These are the activations of a small neural network, seen along a few directions. Each row is one input.
In each table, some parts of the input vary, and every possible input appears once, in random order.
Descriptions start from the smaller parts, as in this example, which fits no table here: one of 4 places along a line, together with either a single point or one of 11 places around a ring or (one of 3 separate values, together with one of 8 places around a ring).
Shared parts are said once, and a part with two or three values counts as separate values.
In the rows, 128 means zero.

Rows:
x1: [ 77  62 173 179 143 137 185  52 175  56 121 123]
x2: [193 150 125 127 146  25 156 130  73  73  75 182]
x3: [142 122 102 154 131 182 113 153 188 206 222  88]
x4: [ 65 102 172 115  48 169 129 155 185 149 200  79]
x5: [123 102 197 122  98  77 174  74  91  63  45 124]
x6: [139 177 204  85  34 183 133 171 113 128 138  99]
x7: [137  77 105 164 215 113 152  72 225 119 121 150]
x8: [178 116  81 187 223  83 143 116 126 132  62 143]
x9: [178 165  63 154 123 151  55 217 139 186 144 120]
x10: [172 211 148  90 107 125 112 230  74 179 144 117]
x11: [  4 124  39  31 141 163  57  39  19 117 136 184]
What do these inputs look like to the network?
> either a single point or (one of 2 separate values, together with one of 5 places around a ring)
Which other rows does x1 become when the choice among 2 separate values takes its other values? List them by row number.
> x4
Which other rows does x7 become when the choice among 2 separate values takes its other values? List them by row number.
> x3

Rows:
x12: [ 98 133 170  99 102 142 151  60 116  95 119 145]
x13: [141 142 116 113  78 163 118 175 103 181 180  96]
x14: [161 158 121 117  84 171  88 171 113 179 157  87]
x15: [156 120 149 142 142  74 130 164  92  89  77 156]
x16: [ 62 129 174 153  97 108  91 173 197 122 152 102]
x17: [140 115  95 155 192  84 121 167 109 104  89 143]
x18: [ 85 109  86 106 167 150 141  68 153 143 128 148]
x19: [165 122 179 156 131  85 168 125 128  82  84 118]
x20: [105 111 136 128 131 148 155  31 147 122 143 133]
x21: [171 135 110 113  78 174  64 174 131 171 164 107]
x22: [171 113 145 186 161  81 169  90 160 116 105 112]
x23: [149 163 133 106  88 161 132 181 122 180 181 101]
x24: [ 92 132 134  76 123 140 126 106  82  86 120 167]
x25: [ 76 123  80  96 157 153 111 109 107 112 125 165]
x26: [148 114  91 174 190  85 153 126 160 139  95 141]
What do these inputs look like to the network?
> either a single point or one of 4 places along a line or (one of 2 separate values, together with one of 5 places around a ring)
Which other rows does x22 become when the place on the ring of 5 takes its other values? List them by row number.
> x15, x17, x19, x26

Rows:
x27: [128 139 180 112 137 120 176  54 113  60  72 175]
x28: [165 125  84 194 221  83 133 183 161 136 101 138]
x29: [112 135 164 122 135  91 170  55  86  57  75 157]
x30: [187 119 162 151 130  88 165 158 121  60  63 137]
x31: [146 125  76 194 215  48 126 191 149 139 113 135]
x32: [ 63  77  77 113 189 140 146  14 159  85 112 166]
x33: [126 146 126 101  61 169   5 187 120 165 159 130]
x34: [185 136  89  92  76 190  55 139 102 210 139 111]
x35: [ 34  73  90 126 180 127 156  16 141  95 104 152]
x36: [164 110 160 150 120  63 171 166  98  80  64 152]
x37: [ 93 156 146  76  93 187 144 178  96 181 235  94]
x38: [163 151  92  79  90 204 139 143  88 212 186  82]
x39: [158 128 201 207  96 119 135  97 229 162 181  70]
x40: [ 69 174 144  75  50 162  70 210 130 152 189  93]
What do these inputs look like to the network?
> either a single point or one of 5 places around a ring or (one of 2 separate values, together with one of 4 places along a line)
Start at x37 and move only the place on the ring of 5, one step at a time. The first step leads to x40. Which rows follow, in order?
> x33, x34, x38
